Each row below holds a small network's activations on one input, seen along a few directions.
Each table varies a few parts of the input and shows all the possible inputs, shuffled.
A made-up example of a description, with smaller parts first: one of 2 separate values, together with either a single point or one of 9 places around a ring or (one of 5 places around a ring, together with one of 6 places along a line).
Shared parts are said once, and a part with two or three values counts as separate values.
In the rows, 128 means zero.

Other details of the inputs vary at random and push rows far along two fixed directions, the same in every table; ignore that.

Rows:
row 1: [157 122  85 147 115  97  97 142 129 153 136 158 169 150 151 162 114]
row 2: [151 111  73 156 138 132 129 104 134 112 142 177 152 117  94 116 151]
row 3: [139 151  79 152 131 100 105 131 131 113 134 136 174 147 167 159 120]
row 4: [101 141 187 120 122 125  73 206 100 174 130  84  92 151 165 153  77]
row 5: [165 136 119 129 113 109 128 118 124 151 112 153 163 146 140 153 130]
row 6: [109 173 205 109 120 127  94 181 108 144 112  83  94 155 163 158  92]
row 7: [144 128  92 142 124 106 114 129 124 142 126 139 166 141 155 148 123]
row 8: [119  95  60 159 146 134 134 101 137  95 153 158 144 103 102  93 154]
row 9: [162 155 113 117 127 119 147 105 152  97 124 136 153 149 126 151 135]
row 10: [150 122  98 134 136 132 159  76 141  98 124 149 146 112 100 111 162]
row 11: [157 162  97 137 127 100 134 103 137 109 119 127 172 146 161 161 130]
row 12: [178 134 105 120 138 141 180  67 154  90 121 157 153 125  83 120 163]
row 13: [168 141 104 137 113 100 126 119 125 152 115 152 175 151 156 163 124]
row 14: [ 98  90 175 113 123 154 127 143 115 153 129 122  74 107  94  89 131]
row 15: [100 170 190 124 127 122  68 208 104 151 128  76  95 159 177 167  73]
row 16: [158 148 111 142 115  95  92 157 119 164 124 136 168 162 174 181  99]
row 17: [ 90 117 149 134 138 143  93 170 113 130 146 107  83 123 122 112 111]
row 18: [136 107  94 141 128 134 168  87 140 129 127 168 153  98 107 108 155]
row 19: [ 91 159 181 128 131 126  67 208 105 144 138  77  88 153 170 155  76]
row 20: [177 115 101 115 123 127 164  83 149 120 121 158 156 133  95 127 154]
row 21: [161 140 113 127 121 107 140 105 129 140 112 129 163 140 149 151 131]
row 22: [133 107  81 147 131 128 142  96 134 108 139 163 142 115 106 107 155]
row 23: [132 108  76 150 141 133 134 100 136 100 139 162 147 110 100 105 156]
row 24: [ 93 107 179 112 130 164 153 129 123 142 121 124  81  90  92  88 138]
row 25: [144 126  78 143 136 119 150  84 141  95 134 144 157 119 122 118 153]
row 26: [ 92 160 188 108 128 125 104 167 115 125 121  61  87 143 167 142  98]
row 27: [123  72 154  99 142 183 185  88 136 119 130 132  72  87  35  53 169]
row 28: [ 73 152 179 121 132 141 119 165 123 119 131  88  88 118 150 124 106]
row 29: [137 161 115 135 113  96 121 139 131 143 119 131 172 147 184 174 108]
row 30: [137 168  95 146 124 103 135 116 142 110 124 142 176 137 170 164 125]
row 31: [ 97 142 173 111 128 128 114 149 123 118 125  82  92 131 145 128 113]
row 32: [128 124 189  92 132 158 152 132 127 137 118  98  84 126  96 110 126]
row 33: [124 131  79 149 130 105 102 133 134 107 143 139 158 138 154 142 124]
row 34: [142 166 109 142 120  98 106 141 126 124 127 130 162 159 175 171 110]
row 35: [139 138  97 142 120 107 119 121 134 117 132 152 155 141 145 146 131]
row 36: [149  87  66 153 127 122 124 112 129 142 143 175 155 120 106 116 144]
row 37: [ 98 113 170 122 137 160 134 134 118 125 130 115  76 105  94  90 135]
row 38: [115 102 164 123 130 153 113 154 110 159 130 128  89 115  96 106 123]
row 39: [131  88  68 158 138 133 124 110 138 110 155 173 137 108  91 100 150]
row 40: [105  86 155 105 152 189 185  89 142  90 138 121  59  83  35  50 168]
row 41: [ 82 125 181 112 123 142 125 159 117 149 124  97  86 114 138 116 111]
row 42: [104 126 187 112 121 138 111 167 105 162 122  98  87 132 136 124 106]
row 43: [168 116  97 129 125 122 159  78 136 128 115 157 162 120 109 123 157]
row 44: [ 69 141 175 119 131 142 121 160 123 119 132  90  83 113 144 116 112]
row 45: [108 129 179 113 116 128 105 167 107 163 120 100  96 140 146 135 105]
row 46: [124 158  89 147 126  91  85 155 126 117 136 116 165 160 191 171 103]
row 47: [140 146 102 137 113  87  85 158 125 147 127 125 170 163 187 178 100]
row 48: [104  87 156 111 133 154 149 113 121 135 126 110  81  97  89  78 146]
row 49: [182 153 129 110 121 118 153 106 139 134 109 132 162 155 133 160 129]
row 50: [136 119  83 143 123 104 108 132 124 138 133 140 164 141 155 143 123]
row 51: [123 174 110 139 115  92 112 141 142 113 127 127 167 149 190 178 108]
row 52: [126 102 158 105 152 184 186  85 142  93 130 124  77  92  43  66 164]
row 53: [150 100  94 130 123 121 151  86 139 127 126 153 149 115 108 114 154]
row 54: [104 120 181 107 129 143 130 142 114 146 121  88  85 118 124 110 119]
row 55: [130 108  93 138 120 123 152 100 143 128 131 167 153 107 119 118 146]
row 56: [139 129 200  86 129 160 157 126 126 140 108 105  88 127  91 113 131]
row 57: [ 98  96 163 118 135 156 121 147 113 146 129 116  84 105  97  91 130]
row 58: [ 89 124 164 122 138 161 151 123 131 110 129 123  87  91  97  91 141]
row 59: [132  84  68 150 135 130 136 103 130 127 144 163 150 106 104  97 150]
row 60: [169 189 128 115 125 103 128 128 144 106 117 110 164 175 165 186 110]
Description of these inputs: one of 2 separate values, together with one of 5 places along a line, together with either a single point or one of 5 places around a ring.
The inputs of row 29 and row 18 match in every part but the place on the line of 5. If row 28 is changed in the same way as row 29 into row 18, which row does it become? -> row 30
Change only the place on the line of 5 in row 25. List by row number the other rows that result. -> row 10, row 11, row 26, row 31
Change only the choice among 2 separate values in row 27. List by row number the other rows that result. -> row 40
Change only the choice among 2 separate values in row 24. List by row number the other rows that result. -> row 58
Change only the place on the ring of 5 in row 46. List by row number the other rows that result. -> row 17, row 22, row 26, row 44

Rows:
row 61: [139 156 139 118 124 115 124 133 130 124 119 110 138 149 153 155 117]
row 62: [127 123 110 136 132 130 135 116 133 117 133 139 135 120 121 120 137]
row 63: [122 102 110 138 131 134 133 117 127 130 136 144 126 111 110 106 141]
row 64: [119 105 111 137 132 136 139 112 129 125 134 143 125 107 109 103 144]
row 65: [125 117 115 134 129 130 133 119 130 127 131 139 132 118 121 118 136]
row 66: [143 144 134 122 124 117 118 138 126 135 122 119 138 148 145 151 116]
row 67: [113 105 108 139 135 141 143 109 133 114 138 146 122 102 103  97 147]
row 68: [ 90 134 205 102 128 149 120 164 114 144 120  81  70 122 128 117 108]
row 69: [112 100 112 137 133 140 140 113 130 123 136 145 120 101 104  97 145]
row 70: [138 144 135 123 120 114 120 138 126 139 121 121 139 144 151 151 116]
row 71: [139 139 134 124 121 119 122 136 126 142 122 126 137 141 143 147 118]
row 72: [138 141 122 131 126 122 129 125 132 124 126 136 142 135 135 141 127]
row 73: [135 129 112 135 130 127 134 118 133 120 130 142 140 126 124 129 134]
row 74: [133 152 145 117 120 114 126 135 127 136 115 110 138 143 158 153 116]
row 75: [136 146 142 119 119 114 123 137 125 139 117 113 137 145 155 152 115]
row 76: [ 69 126 233  91 135 169 130 165 112 135 122  63  37 108 109  93 112]
row 77: [121 112 106 139 134 135 140 109 133 115 136 144 129 109 110 106 145]
row 78: [138 129 112 134 131 127 128 122 132 119 132 139 138 131 122 130 132]
row 79: [141 141 124 129 127 122 124 129 131 124 127 133 138 140 133 142 125]
row 80: [114  96 111 137 132 139 135 117 128 128 138 145 120 105 104  98 143]
row 81: [139 124 113 133 129 125 123 126 128 129 131 136 137 133 125 131 130]
row 82: [125 114 107 138 135 134 133 115 131 115 137 140 128 116 111 111 141]
row 83: [143 150 131 124 126 119 124 133 131 126 123 122 140 146 143 151 119]
row 84: [ 97 117 192 108 133 157 118 160 113 141 128  94  67 119 106 104 116]
row 85: [127 111 114 135 129 130 129 123 128 131 133 140 130 120 118 117 134]
row 86: [132 125 119 133 127 127 131 122 129 130 128 139 136 124 126 127 132]
row 87: [138 144 135 124 122 119 127 133 128 137 120 125 140 139 146 148 120]
row 88: [138 156 132 124 123 114 126 132 132 125 121 119 144 145 154 155 118]
row 89: [129 122 112 134 133 131 129 121 132 116 135 136 130 124 118 120 135]
row 90: [138 149 132 125 125 120 129 130 131 127 122 124 140 140 143 148 121]
row 91: [138 152 145 116 122 113 118 140 125 134 117 104 135 152 157 156 112]
row 92: [139 131 125 130 122 121 123 132 126 139 125 137 139 136 134 140 124]
row 93: [133 119 117 134 127 128 127 126 127 135 130 141 134 126 122 126 131]
row 94: [143 148 131 123 123 113 117 137 128 132 122 117 142 150 151 155 115]
row 95: [141 155 132 123 124 114 121 135 131 124 122 117 141 149 151 156 116]
row 96: [132 115 111 134 132 128 126 123 128 125 134 135 132 126 119 120 133]
row 97: [137 135 125 130 123 121 128 127 129 134 124 137 141 133 135 139 127]
row 98: [117 107 108 138 136 139 136 115 132 114 139 142 121 109 104 102 143]
row 99: [126 107 108 136 133 132 129 119 127 124 136 138 127 118 112 110 138]
row 100: [117 100 112 135 135 139 131 120 127 123 139 138 117 110 105 101 141]
The inputs of row 93 and row 85 match in every part but one. If row 86 is changed in the same way as row 93 into row 85, which row does it become? -> row 65
The inputs of row 62 and row 88 match in every part but one. If row 89 is changed in the same way as row 62 into row 88, which row does it become? -> row 95
What do these inputs look like to the network? -> one of 5 places around a ring, together with one of 8 places along a line
Start at row 97 and move only the place on the ring of 5, one step at a time. The first step leads to row 72. Which rows follow, in order? -> row 79, row 84, row 92

Rows:
row 101: [135 135 138 124 130 133 125 138 131 128 131 125 120 137 123 136 120]
row 102: [131  64  90 145 147 168 163  80 135 109 147 179 108  82  38  57 178]
row 103: [109 127 130 134 124 126 122 136 125 128 133 129 122 121 136 123 125]
row 104: [118 145 139 131 128 128 121 141 127 128 126 125 129 127 141 138 119]
row 105: [134 132 137 128 134 137 120 138 126 127 131 131 123 131 116 129 123]
row 106: [136 139 142 117 129 132 127 134 129 124 125 119 123 142 126 136 122]
row 107: [140 106 146 116 119 133 136 126 120 163 118 134 122 124 112 120 131]
row 108: [123 138 141 118 127 125 142 115 133 116 120 112 125 125 136 127 132]
row 109: [127 119 121 133 132 124 108 142 119 133 135 117 125 136 135 127 119]
row 110: [140 134 143 114 130 130 134 119 131 119 122 111 121 136 122 129 131]
row 111: [139 140 141 116 132 132 131 130 129 122 124 112 121 139 124 133 126]
row 112: [106 119 122 132 128 125 119 136 127 127 133 124 125 119 136 121 126]
row 113: [117 137 135 129 127 131 134 131 134 124 129 126 124 123 134 131 124]
row 114: [172 137  19 168 121  77 128  88 142 116 134 176 224 145 170 165 140]
row 115: [127 122 147 119 113 124 136 130 120 163 113 129 131 121 141 131 125]
row 116: [121 143 139 120 129 128 139 124 131 119 122 113 125 127 137 131 127]
row 117: [125 120 124 127 130 125 108 143 124 131 133 122 124 135 130 130 121]
row 118: [118 137 139 122 128 132 139 126 132 120 124 122 124 125 133 127 128]
row 119: [128 126 132 130 127 127 112 143 122 132 134 128 120 136 127 131 120]
row 120: [115 140 135 135 125 124 117 141 123 131 126 127 126 129 144 137 121]
What do these inputs look like to the network? -> one of 2 separate values, together with either a single point or one of 9 places along a line
List by row number the other rows that have the choice among 2 separate values in common with row 103. -> row 104, row 108, row 112, row 113, row 114, row 115, row 116, row 118, row 120
